These are the activations of a small neural network, seen along a few directions. Each row is one input.
In each table, some parts of the input vary, and every possible input appears once, in random order.
A made-up example of a description, with smaller parts first: values(2) and (point or ring(9) or (line(4) and ring(5))).
Shared parts are said once, and a part with two or three values counts as separate values.
In the rows, 128 means zero.

Other details of the inputs shift rows strongly along two fixed directions, in all tables alike. That doesn't count.

Table:
row 1: [ 96  84  92 142 148 100 121 156 140  81 139 130 133 127 148 161]
row 2: [133 117  79 104 121 126 132 134 117  79 141 111 149 114 137 167]
row 3: [126 144 178 136 129 173  65  98 141 180 143 130  92 142 135 131]
row 4: [105 152 171 118 121 159  88  97 125 152 115 124 111 120 123 144]
row 5: [132 107 105 100 132 132 108 119 143  88 153 103 151 123 149 160]
row 6: [139 137 136 147 129 117 150 125 116 147 108 134 126 124 114 106]
row 7: [143 103 113 124 134 143  91 115 148 118 147 113 140 131 154 148]
row 8: [139 133 118 124 131 132 106 120 115 119 122 109 121 109 125 164]
row 9: [145 109  95 120 137 124 103 118 123  93 119 100 145 100 134 177]
row 10: [136 120 121 120 122 125 125 132 146 123 144 120 141 138 142 121]
row 11: [130 161 163 147 122 132 149 131 124 186 123 157  98 146 103  73]
row 12: [156 121  92 136 133 104 145 136 118 113 133 111 136 110 131 140]
row 13: [133 119  90 105 119 119 171 153 121  82 154 131 152 144 130 121]
row 14: [124 123 124 114 127 140 136 127 129 107 137 133 145 142 132 122]
row 15: [ 75 130 164 159 123  93 229 203 121 148 107 209 114 163 107  37]
row 16: [136 140 133 143 122 113 179 144 128 155 116 156 129 147 106  69]
row 17: [128 155 191 149 137 146  81  87 129 192 106 118  91 115 122 130]
row 18: [152 110 110 125 142 120  96 114 152 134 139  98 131 112 148 152]
row 19: [133 135  95 116 108  84 208 165 106  92 110 134 156 126 101  99]
row 20: [101 158 189 129 124 178  77  86 120 170 104 138 100 127 118 137]
Each input here is: values(2) or (values(3) and ring(6)).
Which other rows does row 16 become when the ring(6) part takes its other values? List them by row number.
> row 6, row 7, row 9, row 14, row 20
Which other rows does row 6 become when the values(3) part takes its other values? List them by row number.
> row 12, row 17

Table:
row 21: [ 93 125 172 163 134 101 199 156 129 162 141 172 110 157 128  55]
row 22: [127  53  81 145 146  93 127 167 145  58 140 123 159 136 146 152]
row 23: [143 146 153 149 152 139  89  93 112 173 100 115  90 109 117 145]
row 24: [111 141 163 132 144 186  37  84 117 137 139 123  89 116 140 188]
row 25: [178 108  54 114 137  78 146 139 127  87 141  79 148 105 133 155]
row 26: [119 148 158 118 112 160 139 122 119 159 124 150 125 161 113  99]
row 27: [108 113 180 137 153 149  81 150 155 166 132 148  84 116 159 143]
row 28: [117 162 162 121  95 134 195 138 110 150 105 172 139 160  99  39]
row 29: [172 104  62 120 122  97 111 130 141  92 147  70 151  89 148 185]
row 30: [164 134 154 145 133 167  38  72 142 180 126 102 106 105 146 168]
row 31: [107 128 167 122 142 185  30  76 128 155 122 111  95 116 142 202]
row 32: [103 169 166 137 115 117 207 143 100 148  86 174 136 140  80  61]
row 33: [ 96 174 157 111  85 107 226 169  98 149 118 177 130 177  76  43]
row 34: [154 103  59 105 127 132 138 141 125  57 170 114 164 131 147 154]
row 35: [193  97  50 120 142  99 149 130 129  90 137  93 157 114 140 146]
row 36: [ 82 142 163 158 135 123 127 148 149 151 117 156 112 165 143  95]
row 37: [112 160 169 118 124 163  77 105 124 142 152 125  97 134 123 145]
row 38: [130 158 170 128 122 146 153 115 126 160 108 149 139 142 104  79]
row 39: [115  66  45 130 147  96 127 161 165  86 158 135 149 123 155 144]
row 40: [133 116  65  92  96  77 216 170 124  55 133 117 177 127 121 101]
row 41: [132  95  65 105 124 108 147 136 123  55 123 107 166 101 146 162]
row 42: [126 145 179 116 143 159  42  74 150 157 124  89 114 101 135 175]
row 43: [130 157 151 158 114 127 143 125 104 172  98 143 109 118 104 109]
Describe the family of inputs behind these rows.
> values(5) or (values(3) and line(6))
A walk changes only the line(6) part. It starts at row 23 and steps to row 43. List the rest of the walk in order.
> row 32, row 41, row 31, row 24

Table:
row 44: [157  98  54 119 130 103 115 114 136  67 141  81 173 127 138 164]
row 45: [129 156 153 123 110 153 164 132 116 152 125 164 127 165 102  69]
row 46: [166 117 110 131 140 149  68  89 129 138 121  96 126  97 141 178]
row 47: [ 70 167 214 142 123 171  91 114 128 187 128 166  76 153 117 107]
row 48: [136 174 190 145 114 138 131 106 125 207  93 141 102 130  98  77]
row 49: [ 85 148 173 141 117 138 161 147 104 137  97 175 114 145 101  94]
row 50: [129 118 165 152 156 154  37  98 151 173 149 110  81 118 160 169]
row 51: [168 113 118 131 145 155  70  90 137 134 145  98 128 111 153 169]
row 52: [165 103  65 104 137  95 132 121 128  77 127  78 165  87 141 174]
row 53: [141  68  62 116 147 122 117 148 148  67 159 118 159 127 165 165]
row 54: [127 188 192 150 108 145 133 112 110 213 102 150  80 140  87  79]
row 55: [166  94  65  92 130 118 122 130 155  76 161  89 174 121 160 155]
row 56: [120  91  72 112 135 103 120 155 128  54 148 104 148 105 151 190]
row 57: [129 166 152 135 117 132 171 122  92 154  93 151 119 131  87  92]
row 58: [154  75  53 137 148 100 122 144 135  83 131 108 153  99 156 175]
row 59: [101 186 211 126 109 171  95  98 105 181 111 140  84 136  95 122]
row 60: [118 119 171 141 164 148  31  81 149 162 110  96  94  89 152 191]
row 61: [113 186 203 130 107 167 129 116 122 199 130 163  85 169  96  68]
row 62: [126 142  99 109  95 107 228 167  87  81 110 155 166 143  91  86]
row 63: [ 96 121  99 124 110 108 222 182 111  84 129 180 159 158 113  73]
row 64: [146  86 122 147 164 148  52 103 151 131 147 106 116 108 171 184]
row 65: [157  69  71 129 152  91 125 145 160  88 157  96 159 108 173 158]
row 66: [155 145  97 129 104  90 221 168 111 120 144 144 143 149 106  65]
row 67: [107 163 157 118 102 158 167 124 105 141 119 165 130 158 101  81]
row 68: [131 120  99 143 118  67 221 182 127 122 109 153 150 132 113  69]
row 69: [138 154  96 121 105  85 225 163  93 108 117 140 139 131  87  88]
row 70: [132  76  60 137 145  92 111 133 148  65 141  97 163 129 151 167]
row 71: [127 124 157 153 151 147  34  97 145 178 126 107  79 104 149 179]
row 72: [ 89 176 207 160 131 137 129 126 109 199  96 162  67 137  93  95]
row 73: [ 99 125 119 120 108  83 222 184 116  89 110 160 157 140 108  81]
row 74: [140  82  61 130 154 102 128 140 125  68 125 106 152  94 149 185]
row 75: [114 123 103 126 114  95 209 191 127 107 149 168 138 166 116  69]
row 76: [125 138 177 108 135 174  26  67 137 147 119  86 113  99 144 193]
row 77: [ 94 150 210 142 128 153 121 127 148 195 120 167  95 163 119  70]
row 78: [120 145 105  99  93 105 224 161 118  95 130 150 172 153 109  67]
row 79: [118  79  74 104 137 111 121 143 155  61 155 107 168 115 169 168]
row 80: [116 148 166 110 130 188  30  72 137 152 149 102  99 121 145 184]
row 81: [160 128 163 131 148 162  36  70 157 172 140  84 111 106 158 166]
Describe the family of inputs behind these rows.
> values(2) and (point or (values(3) and ring(6)))
The inputs of row 67 and row 63 match in every part but the values(2) part. If row 48 is changed in the same way as row 67 into row 63, which row does it become?
> row 68
Which other rows does row 71 become when the values(3) part takes its other values? List them by row number.
> row 58, row 68
Which other rows does row 64 become when the values(2) part takes its other values? List them by row number.
> row 51
